[ 1.09 -0.42  5.51 -0.32  0.77 -1.12] ⇒ 1.09, -1.12

[ 0.52  3.36  0.84  1.02 -4.81] ⇒ 0.52, -4.81

[-4.00  2.61  2.95  0.98  5.60] ⇒ -4.00, 5.60

[-0.66  0.63 -0.33  1.60 -0.04  5.33] ⇒ -0.66, 5.33

[ 4.25  0.16 -4.63  5.19 -2.42  2.61 -0.12] ⇒ 4.25, -0.12

[[-2.76  3.24  2.04 -1.73 -0.38  1.76]
 [ 1.28 -1.44 -5.10  0.77  3.50 -0.28]
 [-0.45  2.83 -2.48  0.59  4.68  0.50]] ⇒ -2.76, 0.50

[[ 5.18  2.84  4.79 -1.78 -3.52  1.05]
 [ 4.72  2.40  4.32 -1.77 -3.23  1.10]] ⇒ 5.18, 1.10

[-1.04 -1.43  0.89  2.19  4.36  1.98  1.19] ⇒ -1.04, 1.19
---
[-3.33 0.35 -5.65 3.26] -> -5.65

[-3.31 -5.34 -1.46 -1.05 -0.89 0.02]
[-3.58 -0.65 2.61 -2.64 -0.89 0.38]
[-3.06 0.30 5.08 1.40 1.73 4.48] -> 5.08

[-1.52 0.41 0.17 0.16 1.28 1.42 1.04]
[-0.35 0.56 -1.00 0.00 0.44 0.60 -2.28]
[0.69 0.37 -0.98 0.38 0.14 0.10 -4.86] -> -0.98

[-0.96 2.31 -0.08 5.76 2.83] -> -0.08

[-4.81 -0.28 0.56 3.13 -0.70] -> 0.56

[0.18 3.70 -0.39 -2.57 -5.26] -> -0.39

[-4.58 4.08 2.62 0.29 -0.75 3.91 3.37] -> 2.62

[-3.66 1.88 -1.30 -5.19]
[1.41 -3.26 2.20 -5.19]
[1.41 1.88 -1.30 -4.24] -> -1.30

[-0.22 0.69 -0.39 -0.07 0.01 4.19 -3.30]
[0.68 -1.24 0.05 0.52 0.70 -3.15 5.88]
[-0.15 -0.24 -0.23 -0.73 -0.73 -0.14 -1.30] -> -0.23

[-3.25 2.50 0.48 -4.54 3.48]
[-3.39 2.12 3.97 1.04 1.87] -> 3.97
---
[ 1.94  4.36 -5.96  0.17] Answer: 0.17
[-4.36 -2.59  2.74 -4.47  4.69 -3.33] Answer: -3.33
[ 5.66 -5.82 -0.86 -1.47  5.04  0.17  2.39] Answer: 2.39
[1.87 2.28 0.99 5.05] Answer: 5.05
[-0.28 -1.43  4.87 -0.40 -1.17  2.19  1.15] Answer: 1.15
[ 5.93 -1.31  5.75  3.75 -1.43] Answer: -1.43
---
[[0.9, 0.4, -0.7, 0.9, 0.2, 0.0, 0.6],
 [-0.8, 0.6, 2.0, 0.6, 0.6, 0.4, 0.5],
 [0.8, 0.0, -1.4, -0.1, 0.4, 0.7, 0.6]] ==> 2.0

[0.1, -1.6, 1.8, -0.3, 0.6, 0.7] ==> 1.8

[0.070, 0.059, 0.013, 0.001, 0.007, -0.102, 0.141] ==> 0.141

[-1.0, -0.3, 1.3, 0.0] ==> 1.3

[0.155, 0.119, -0.175, -0.036] ==> 0.155

[-0.029, 0.099, -0.136, 0.175, 0.075, 0.120, -0.091] ==> 0.175

[0.94, 0.74, 1.10, -1.59, 0.69, 1.54] ==> 1.54
---
[ 0.114 -0.152  0.118 -0.122] ans = 0.118, -0.152
[  28.9 -127.9  120.7 -124.3] ans = 120.7, -127.9
[  -4.33  151.66  179.31  171.37 -156.59] ans = 179.31, -156.59
[  4.9   7.1  12.9 -12.0   2.3   2.0] ans = 12.9, -12.0
[ 128.8 -134.0 -155.2  117.6  104.8    9.6] ans = 128.8, -155.2
[-1.510 -0.323  1.138 -1.436 -0.720 -1.758] ans = 1.138, -1.758
